Each row below holds a small network's activations on one input, seen along a few directions.
In each table, some parts of the input vary, and every possible input appears once, in random order.
A made-up example of a description, with smaller parts first: one of 3 separate values, together with either a single point or one of 9 places along a line or (one of 5 places around a ring, together with one of 6 places along a line).
Shared parts are said once, and a part with two or three values counts as separate values.
(in the rows, 100 means zero)

Other details of the inputs shift rows strongly along two fixed directions, in all tables alike. That doesn't count.

A family of inputs:
R1: 107, 117, 109, 126, 70, 77, 84, 65, 120, 109, 97, 109, 80, 101
R2: 92, 89, 91, 88, 122, 105, 111, 104, 95, 97, 116, 90, 112, 103
R3: 117, 15, 110, 93, 128, 71, 117, 72, 127, 55, 149, 81, 75, 121
R4: 116, 13, 113, 94, 127, 75, 122, 79, 129, 54, 154, 81, 78, 118
R5: 99, 146, 104, 78, 86, 122, 119, 138, 57, 90, 76, 98, 132, 103
R6: 88, 137, 100, 82, 93, 138, 127, 140, 82, 115, 57, 91, 133, 97
R7: 102, 106, 105, 99, 98, 103, 97, 94, 104, 93, 86, 113, 98, 107
R8: 97, 78, 94, 93, 128, 104, 97, 104, 97, 89, 114, 98, 98, 101
R9: 104, 107, 111, 115, 77, 86, 80, 80, 116, 101, 90, 112, 75, 98
R10: 98, 123, 96, 125, 79, 82, 61, 79, 108, 123, 95, 119, 73, 87
R11: 115, 33, 110, 86, 125, 93, 123, 102, 117, 64, 128, 84, 95, 114
R12: 107, 114, 101, 100, 95, 100, 100, 97, 107, 101, 81, 104, 102, 106
R13: 103, 128, 107, 123, 62, 77, 81, 67, 119, 117, 89, 110, 77, 98
R14: 107, 107, 111, 115, 84, 84, 81, 78, 119, 97, 94, 123, 81, 101
R15: 98, 122, 93, 131, 75, 74, 70, 68, 111, 123, 106, 112, 82, 92
R16: 79, 134, 89, 88, 93, 128, 113, 124, 77, 128, 85, 95, 126, 89
R17: 87, 131, 89, 94, 102, 129, 107, 130, 80, 122, 78, 95, 128, 92
R18: 100, 113, 94, 122, 87, 72, 75, 68, 115, 114, 114, 113, 84, 92
R19: 98, 63, 109, 78, 122, 129, 133, 127, 91, 72, 104, 86, 114, 108
R20: 108, 71, 100, 73, 123, 103, 119, 131, 61, 75, 129, 82, 115, 105
R21: 92, 71, 92, 75, 125, 123, 125, 135, 84, 100, 107, 76, 120, 98
R22: 111, 122, 107, 129, 69, 78, 76, 74, 121, 113, 83, 112, 80, 100
R23: 86, 95, 92, 79, 127, 132, 119, 133, 79, 97, 98, 99, 125, 93
R24: 107, 113, 92, 118, 97, 75, 66, 75, 115, 114, 102, 109, 82, 97
R25: 100, 109, 93, 105, 104, 97, 90, 100, 102, 111, 99, 103, 103, 92
R26: 80, 142, 89, 91, 100, 143, 107, 136, 68, 123, 70, 107, 131, 87
Description of these inputs: one of 2 separate values, together with either a single point or (one of 3 separate values, together with one of 4 places along a line).
Changing only the choice among 2 separate values turns R14 into R23. The same change can be made to R22. Which row results?
Answer: R17
Change only the choice among 2 separate values in R16. List by row number the other rows that result.
Answer: R13
Change only the choice among 2 separate values in R24. List by row number the other rows that result.
Answer: R12
Change only the choice among 3 separate values in R15. List by row number the other rows that result.
Answer: R17, R26
Change only the place on the line of 4 in R3. List by row number the other rows that result.
Answer: R1, R4, R13
